[8032, 1636, 5437, 3955] value 8032, 5437

[79, 46, 63, 4] value 79, 63

[-18, -38, 37, 27, 6, -28] value 37, 27

[31, 41, 24, 9, 90, 48] value 90, 48

[34, -8, -13, -39, -9] value 34, -8

[48, 129, 95, 51, 224] value 224, 129

[41, 31, -33, -6, 18, -2] value 41, 31

[[136, 150, 51, 128],
 [53, 177, 208, 250]] value 250, 208

[[21, 98, 55, 66, 4, 67, 72],
 [13, 56, 40, 56, 69, 70, 39],
 [9, 66, 47, 15, 83, 78, 85]] value 98, 85
---
[[46, 36, 56, 31], [82, 15, 63, 19], [61, 33, 70, 26]] ⇒ 31
[[231, 640, 172, 635, 994, 406], [966, 513, 727, 738, 881, 888], [818, 737, 283, 415, 687, 462]] ⇒ 406
[[-31, -38, 35, -33, 2, -38], [-6, -31, 8, -24, 25, -18], [29, -28, 30, -29, 31, 22]] ⇒ -38
[[9248, 8222, 2046, 1682, 9599], [6490, 3388, 6281, 3795, 1012], [7605, 8469, 1257, 1069, 8597]] ⇒ 9599
[[9, -36, 32, 20], [3, -20, 21, 23], [7, 21, -27, -27]] ⇒ 20
[[155, 48, 146, 145, 163], [178, 237, 145, 107, 173], [77, 110, 180, 62, 126]] ⇒ 163
---
(1.94, 1.10, -3.15, -0.31, 5.03, -1.97) --> 1.10
((0.40, 3.30, -1.50, 1.57, 4.02, -5.27), (2.81, 5.76, 4.52, 1.81, 3.68, 5.31), (-6.61, 3.27, 5.13, -2.32, -4.83, -0.96)) --> 3.30
(0.50, -5.16, 0.59, 3.18, -1.37, 3.28) --> -5.16
((4.65, 5.22, -1.10, 3.18, -0.63, -2.61, 5.61), (4.73, 4.48, -1.60, 3.19, -0.31, -2.65, 4.84)) --> 5.22
(-1.22, 2.49, -3.68, 1.37, 1.15, -5.81, 0.40) --> 2.49
(0.36, -6.18, 2.43, -2.01, 0.62, -0.85, 1.73) --> -6.18
((-3.91, 1.83, -4.51, -4.73, 0.49, -2.88, -1.68), (-5.12, -0.82, -5.43, -5.56, -1.70, -4.97, -4.20), (5.08, -5.15, 5.19, 5.43, -4.61, 4.93, 4.36)) --> 1.83
(5.52, -1.81, 0.00, 1.33) --> -1.81
---
Q: -6.33 -6.91 -5.40 -1.08
A: -6.91
Q: -5.03 -2.93  2.56  1.06
A: -2.93
Q: -2.54 -6.63  1.60  1.86
A: -6.63
Q: -0.11  1.91  5.35 -1.92
A: 1.91
Q: -0.17  0.10 -6.88  0.36
A: 0.10
Q:  6.40 -6.31 -4.16  0.80
A: -6.31
---
[[ 3.26 -1.20  2.95  5.03  1.21 -4.73 -0.88]
 [-4.37 -1.26 -5.45 -1.05  0.98  5.37 -0.84]
 [ 2.91  4.11  4.20 -0.08  1.52 -2.52 -1.50]] ans = 3.26

[[-2.57  0.27 -4.99  0.98 -1.22 -1.24  2.77]
 [ 2.50  0.10  2.88 -1.88  0.88  0.89 -3.79]
 [ 2.78 -0.54  6.85  3.51 -1.44 -0.08  1.55]] ans = -2.57

[[-0.56 -0.05  4.93 -0.25 -4.02 -0.54  1.01]
 [ 0.78  0.39 -1.11 -1.03 -2.48 -3.89 -1.98]
 [-1.97  0.73 -1.07  1.08  0.93  0.62 -2.54]] ans = -0.56

[[-1.43  3.80  0.26  2.44]
 [ 0.48  0.27 -1.13 -1.22]
 [ 5.32 -2.51 -3.61 -2.05]] ans = -1.43

[[ 3.06  5.37  5.62 -6.30 -6.28 -2.60 -4.12]
 [ 1.08  5.84  5.93  5.40  5.68 -3.59  4.96]
 [ 2.37  3.15  4.34  5.33  5.26 -6.15  2.20]] ans = 3.06

[[-1.77 -1.40 -1.62  1.05 -1.55  1.76]
 [-1.52 -1.44 -1.52  1.17 -1.73  1.45]
 [-2.87 -4.91  4.35  5.64  4.89  3.15]] ans = -1.77
